[ 56  61 196 195 119 135 149 111 186  88 101 128 141 104 139 145 136 137
 136] : (93)
[103  77 131 103 111 116 128  80 103  98 133 169 130 149 149 162 155 144
 170] : (21)
[158  82  97 162  76 137  83 124  76  87 151  87 129  97 139 170 139 155
 167] : (31)
[155  77 131 157 111 142  83  80 161 103 104 169 130 149 100 162 155 144
 132] : (115)
[125 144 144 144 136 197 197 140 110 115 121 170 124 144  82 197  99  96
 197] : (124)
places (21): [98] => 9
places (124): [197] => 5 6 15 18
places (31): [97] => 2 13
both (93) (124):  => [136]
places (115): [169] => 11
q: [103  77 131 103 111 116 128  80 103  98 133 169 130 149 149 162 155 144
 170] => (21)

[ 95  95 143  76 117 127 184 114 111 107 163 145 136 113 128  96 148 133
 148 109] -> (135)
[ 97 125 129 119 105  97 184 118  96 133 145 117 128 143 111 132 134 120
 134 125] -> (136)
[ 96 136 125  92 112  87 184 120  68 129 159 116 115 130  93 148 134  93
 153 111] -> (167)
[103 117 137  91 126 112 184 117 101 118 156 128 123 119 110 124 136 112
 153 113] -> (20)
[116 118 137 111 133 123 184 117 123 121 143 127 125 122 119 122 130 123
 144 122] -> (34)
[ 99  99 142  54 127 128 184 115  98 101 172 150 127  97 123 102 149 117
 161  98] -> (65)
[102  97 156  54 156 128 184 115 115  95 112 140 117  90 109 105 138 108
 183 100] -> (82)
[116 117 134  77 135 129 184 117 105 110 155 142 122 102 122 118 139 113
 153 105] -> (39)
q: [ 97 125 129 119 105  97 184 118  96 133 145 117 128 143 111 132 134 120
 134 125] => (136)
q: [116 117 134  77 135 129 184 117 105 110 155 142 122 102 122 118 139 113
 153 105] => (39)
after: [92] => [112]

[119 141 154 133 129] : (187)
[101  83 134  98 140] : (106)
[146 113 146 136  99] : (120)
[131 133 149 127 127] : (194)
[124 110 157  65  93] : (36)
[ 92 183  91 139 132] : (112)
[102 100 144 141 141] : (121)
[133 109 138 145 114] : (131)
[136 110  83 141 111] : (13)
[125 158 121 125 158] : (85)
[163 126 110 140  98] : (87)
places (120): [146] => 0 2
after: [139] => [132]
after: [124] => [110]
both (13) (87):  => [110]
after: [121] => [125]
places (85): [125] => 0 3
after: [102] => [100]

[151 125  98 112 177 143 138 131 127  74 162 119] = (26)
[142 105  89 103 187 187 106 154 127 127 187 144] = (72)
[186 121 147 134 121 187 186  95 114 186 121 137] = (168)
[107 115 118 134 102 188  94 134 128 202 131 153] = (80)
[140 119 101 137 155 104  76 160 136 105 169 134] = (6)
[113 151 167 154  69 119 148 103 129 131  58 113] = (140)
[131 186 120  74 164 192 211  95 117 135 142 130] = (164)
[137 133 123 100 151 169 192  99 118 103 123 116] = (174)
both (164) (80):  => [131]
both (6) (80):  => [134]
both (26) (6):  => [119]
places (168): [186] => 0 6 9
both (80) (168):  => [134]
both (72) (168):  => [187]

[157 112 169 107 164 177 171 172 111 153] -> (29)
[143 124 154 157 149 154 156 157 156 157] -> (38)
[ 81 156 170 182  76  70  77  69 123  82] -> (77)
both (38) (29):  => [157]
after: [171] => [172]
places (38): [157] => 3 7 9
after: [170] => [182]
after: [143] => [124]
after: [169] => [107]

[100 132 110 103 131  98 110  55 106 168] -> (60)
[142  98 126 135 134  98 128 156 132  98] -> (129)
[176 155 160 155 155 160 161 155 157 155] -> (126)
q: [100 132 110 103 131  98 110  55 106 168] => (60)
q: [142  98 126 135 134  98 128 156 132  98] => (129)
after: [176] => [155]
places (126): [155] => 1 3 4 7 9

[ 88 114 171 113 160 113 152 122 141 127] = (47)
[141 161 163 140 142 142 117 117 197 105] = (24)
[ 85 151 157 101 135 116 114 176 113 128] = (11)
q: [ 85 151 157 101 135 116 114 176 113 128] => (11)
after: [140] => [142]
after: [135] => [116]
after: [152] => [122]

[167 116 122 182 115 173 118 119 127 117  75 117 124 174 117 177 126 105
 171 124 172 111 120 117  97 136  86  86 116 122 117 153 172 167 118 116
 119 154 170 114 164 143 126 174 122 167 108 163 173 176  62 124 121 167
 114 127 174 118 117 104 112 117] = (114)
[121 141 142 141 145 153 143 145 142 145 147 142 143 142 146 137 142 151
 142 141 142 143 141 148 144 129 148 153 145 143 143 144 142 143 145 145
 144 125 153 138 144 148 142 137 138 121 147 145 135 142 153 135 145 144
 145 142 119 144 116 136 146 144] = (50)
[151 151 140  73 138  86 141 134 136 137 181 148 134  78 135  90 138 133
  82 142  79 150 146 126 165 164 165 170 140 137 145  95  79  83 136 138
 147 156  79 161  82  96 138  92 151 151 143  81 101  76 177 162 134  79
 140 136 150 139 148 179 139 176] = (3)
places (50): [153] => 5 27 38 50
after: [133] => [82]
q: [121 141 142 141 145 153 143 145 142 145 147 142 143 142 146 137 142 151
 142 141 142 143 141 148 144 129 148 153 145 143 143 144 142 143 145 145
 144 125 153 138 144 148 142 137 138 121 147 145 135 142 153 135 145 144
 145 142 119 144 116 136 146 144] => (50)
q: [167 116 122 182 115 173 118 119 127 117  75 117 124 174 117 177 126 105
 171 124 172 111 120 117  97 136  86  86 116 122 117 153 172 167 118 116
 119 154 170 114 164 143 126 174 122 167 108 163 173 176  62 124 121 167
 114 127 174 118 117 104 112 117] => (114)

[122  95 177 127 134 137 146 163 140 148 146 133 133 130 134 138 124 132
 148 167  95 148 117 111 142 162 129 142 137 103 146 109 164 142 126 130
 101 130  95 147 134 137 109 115 135 118 147 123 114 131  92 146] -> (111)
[125 143 111 119 145 110 100 163 138 113 117 121 121 106 133 123 142 113
 128 101 137 125 100 135 102 149 140 121 131 130 147 147  94 111 124 121
 144 138 156 132 117 135 151 152 163 135 121 136 112 129 159 133] -> (104)
[143 156 112 127 143 143 139 163 119 132 122 130 125 176 119 128 107 144
 109 139 159 145 193 132 147  95 141 118 103 154  91 119 132 136 147 129
 152 114 127 113 128 116 130 105 128 138 116 116 162 110 116  98] -> (97)
[142 138  89 139 144 139 141 163 106 129 121 133 134 132 121 119 162 141
 107 112 153 126 161 136 149 132 137 125 122 148  84 132 126 126 130 128
 137 116 133 102 133 102 115 112 123 134 112 124 156 133 142 102] -> (118)
[113 116  89 170 141 133 152 163 116 107 128 132 142 116 103 121 135 133
 110  88 119 101 124 145 130 169 120 132 141 144  97 130 143 135 111 157
  94 114 124  95 152 113 134 136 138 104 131 142 153 144 131 136] -> (110)
q: [113 116  89 170 141 133 152 163 116 107 128 132 142 116 103 121 135 133
 110  88 119 101 124 145 130 169 120 132 141 144  97 130 143 135 111 157
  94 114 124  95 152 113 134 136 138 104 131 142 153 144 131 136] => (110)
after: [120] => [132]
q: [143 156 112 127 143 143 139 163 119 132 122 130 125 176 119 128 107 144
 109 139 159 145 193 132 147  95 141 118 103 154  91 119 132 136 147 129
 152 114 127 113 128 116 130 105 128 138 116 116 162 110 116  98] => (97)
q: [142 138  89 139 144 139 141 163 106 129 121 133 134 132 121 119 162 141
 107 112 153 126 161 136 149 132 137 125 122 148  84 132 126 126 130 128
 137 116 133 102 133 102 115 112 123 134 112 124 156 133 142 102] => (118)
q: [125 143 111 119 145 110 100 163 138 113 117 121 121 106 133 123 142 113
 128 101 137 125 100 135 102 149 140 121 131 130 147 147  94 111 124 121
 144 138 156 132 117 135 151 152 163 135 121 136 112 129 159 133] => (104)

